Each row below holds a small network's activations on one input, seen along a few directions.
Each table varies a few parts of the input and shows all the possible inputs, shuffled.
Descriptions start from the smaller parts, as in this example, which fits no table here: one of 4 places along a line, together with either a single point or one of 11 places around a ring or (one of 3 separate values, together with one of 8 places around a ring).
Shared parts are said once, and a part with two or three values counts as separate values.
In the rows, 128 means zero.

Other details of the inputs shift rows strongly along three fixed directions, in all tables alike. That doesn't count.
These rows show it; all are for the same input, with only those details redrawn:
[159  89 172  95 118 168 195  84 151 129 119 144]
[135 132 125 173 165  96 114 154 114 105 121  96]
[137 158 124 171 131 156 135 105 114 114 146 104]
[155  79 165 111 153 111 165 132 145 117 101 129]
[139 150 129 171 142 148 135 106 115 114 141 101]
[114 172  69 127  59 220 148 106 119 135 163 143]
[146  81 147 116 158  91 147 161 139 113  98 126]

A family of inputs:
r1: [123 156 164 150 118 172 130  56 144 137 154 123]
r2: [117 155  53 128 103 124  90 172  94 140 146 130]
r3: [140  92 157 111 160  82 119 145 141 124  93 153]
r4: [124 105 178  87 124 129 140 101 156 142 118 143]
r5: [145 159 148 145 122 187 157  71 113 127 153 106]
r6: [150 129 119 166 161  83 105 143 106 125 134 103]
r7: [103 184  62 125  66 175  92 129 111 149 163 148]
r8: [ 82 157  68 137 101 126 103 179 117 122 138 121]
r9: [149 155 152 155 119 170 132  56 135 137 155 127]
r10: [135 133 126 170 164  94 118 154 111 110 124  93]
r11: [126 100 181  88 133 117 142 102 153 147 115 136]
r12: [124 114 101  49  54 204 183 120 137 151 134 171]
r13: [151  73 166  96 164  88 153 156 137 116  91 124]
r14: [131 153 128 166 158  87  82 134 106 132 135  99]
r15: [152 155 119 166 130 143 123  95 108 132 157 111]
r16: [114  92  77  74  93 113 143 203 133 137 110 157]
r17: [107 153 134 169 160 100  98 147 110 103 126  86]
r18: [117 149 154 166 151 106 104 105 130 135 139 101]
r19: [103 153 136 186 167  91  82 137 125 115 124 116]
r20: [111 139 144 168 160  81  85 140 131 123 126 105]
r21: [129 149 123 168 161 100 110 150  94 117 132  84]
r22: [117 150  41 140 101 121  87 182 106 131 143 139]
r23: [114 163 145 162 128 139 108  91 133 135 151 112]
r24: [132 144 118 180 161 103 112 149 107 109 129  91]
r25: [122  92 163 100 154  85 139 157 139 115  98 117]
r26: [156  82 172 108 150  95 139 117 155 135 107 143]
r27: [143 148 114 180 172  96  92 138  97 109 121 111]
r28: [ 89 178  96 108  59 206 115  93 133 153 165 152]
r29: [135  96 190  84 114 151 170  68 170 151 126 151]
r30: [153  73 166 100 159  67 134 139 152 139 101 139]
r31: [ 89 107  81  81  89 119 130 195 144 127 113 155]
r32: [123 104  66  73  95 115 117 187 120 145 120 162]
r33: [145 158 148 147 123 190 155  70 116 122 150 109]
r34: [169  81 163  97 155 104 147 120 136 129 107 136]
r35: [ 97 164  42 148  95 135 103 187  99 129 145 122]
r36: [130 110  77  65  77 162 138 144 132 145 129 175]
r37: [137 167 136 158 130 145 101  90 119 130 149 116]
r38: [122  93 163  98 153  81 142 157 136 120 101 115]
r39: [146 162 155 141 119 171 131  56 124 145 158 120]
r40: [113 138 146 181 170  96 116 140 120  97 114 104]
r41: [116 139 142 165 162  90 119 141 119 113 128  86]
r42: [168  63 154 106 164  78 143 143 144 123  99 140]
r43: [ 76 161  66 129 100 124  90 191 109 119 133 121]
r44: [162  69 147 114 165  77 142 153 140 117  89 156]
r45: [159  83 145 102 160  81 130 149 128 128 105 131]
r46: [110  97  82  84 102 107 114 189 148 137 105 192]
r47: [146 157 144 165 129 185 165  68 121 116 140 123]
r48: [ 99 104 100  76  85 141 147 165 152 127 116 160]
r49: [141 154 137 167 137 132 110  91 124 135 148 114]
r50: [153  92 164 102 134 114 147 104 152 145 118 145]
r51: [159  98 184  79 117 158 165  67 157 148 124 156]
r52: [113 160 154 156 140 137 100  92 128 130 141 109]
r53: [120 117 100  61  60 212 182 116 138 138 122 187]
r54: [ 81 113  84  81  95 127 125 195 133 120 103 167]
r55: [ 87 110  87  69  90 117 127 195 132 132 112 149]
r56: [117 157 142 164 137 139 134 103 121 119 146  94]
r57: [130 104 197  83 123 164 168  64 165 139 116 167]
r58: [147 153 143 157 121 186 160  70 122 121 151 111]
r59: [162 149 137 154 121 173 147  59 118 136 160 120]
r60: [ 72 172  66 132  96 121  67 174 113 143 144 129]
The inputs of r51 and r26 match in every part but one. If r32 is changed in the same way as r51 into r26, which row does it become?
Answer: r15
What do these inputs look like to the network?
Answer: one of 2 separate values, together with one of 5 places around a ring, together with either a single point or one of 5 places along a line
Which other rows agree with r7 in the choice among 2 separate values and the place on the ring of 5? List them by row number.
Answer: r3, r14, r37, r39, r51
Which other rows agree with r45 in the choice among 2 separate values and the place on the ring of 5? List them by row number.
Answer: r2, r27, r32, r34, r36

A family of inputs:
r61: [127  86 124 107 152  81 135 197 128 107  92 121]
r62: [130 103 186  61  94 181 180  63 168 147 125 162]
r63: [105  89 143  98 146  62 108 178 151 130  97 135]
r64: [120 184 102 194 131 153 116 121  96 110 157  81]
r65: [173 115 167 162 173 118 153  97 119 113 123 107]
r66: [137 183  91 195 133 146 109 115  88 122 162  95]
r67: [117  62 120  19  76 132 158 153 173 158  98 210]
r68: [144 142  19 145 111 103  65 197  93 137 143 143]
r69: [135  83 115 113 152  79 135 194 128 111  94 133]
r70: [102 189 119 180 126 139  88 101 113 133 160 101]
r71: [138 123 195 150 168 109 129  84 142 123 121 111]
r72: [ 96 155  43 147 114 112  89 214  94 112 129 116]
r73: [115  90 139  96 149  63 104 177 142 132  95 143]
r74: [163 118 175 154 173 121 154 100 118 109 121  96]
r75: [ 66 160  69 133 109 101  65 200 118 125 127 125]
r76: [173 117 170 154 173 118 151  96 115 115 123 104]
r77: [135  82 118 108 149  76 135 191 129 118  98 129]
r78: [120  87 135  98 146  59 105 172 145 140 100 146]
r79: [120 145  44 130 106  92  43 182 114 157 141 155]
r80: [120 159  87 111  60 221 167  97 123 138 162 144]
r81: [129 158  83 112  62 216 163  94 119 144 164 150]
r82: [ 98 169 106  98  57 212 136  81 135 153 160 159]
r83: [138  56 104  21  80 146 185 169 153 142  97 193]
r84: [155 117 178 161 172 124 159 104 127 100 118  92]
r85: [159 117 176 161 173 123 158 102 124 104 119  96]
r86: [168 115 170 162 173 120 155  99 121 110 121 103]
r87: [140  99 179  69  96 178 179  60 168 151 126 173]
r88: [103 166 103 101  56 205 136  78 138 160 165 161]
r89: [129 124 202 145 165 108 131  86 147 123 123 100]
r90: [ 94 189 123 184 127 147  91 106 117 120 154  98]
r91: [112 191 115 178 129 139  83 100 104 134 159 108]
r92: [134 124 198 150 168 111 131  86 144 120 120 107]
What do these inputs look like to the network?
Answer: one of 2 separate values, together with either a single point or (one of 3 separate values, together with one of 5 places along a line)
The inputs of r83 and r73 match in every part but the choice among 2 separate values. If r65 is changed in the same way as r83 into r73, which row does it become?
Answer: r67
A walk changes only the place on the line of 5. It starts at r91 and steps to r73. List the rest of the walk in order.
Answer: r82, r62, r75
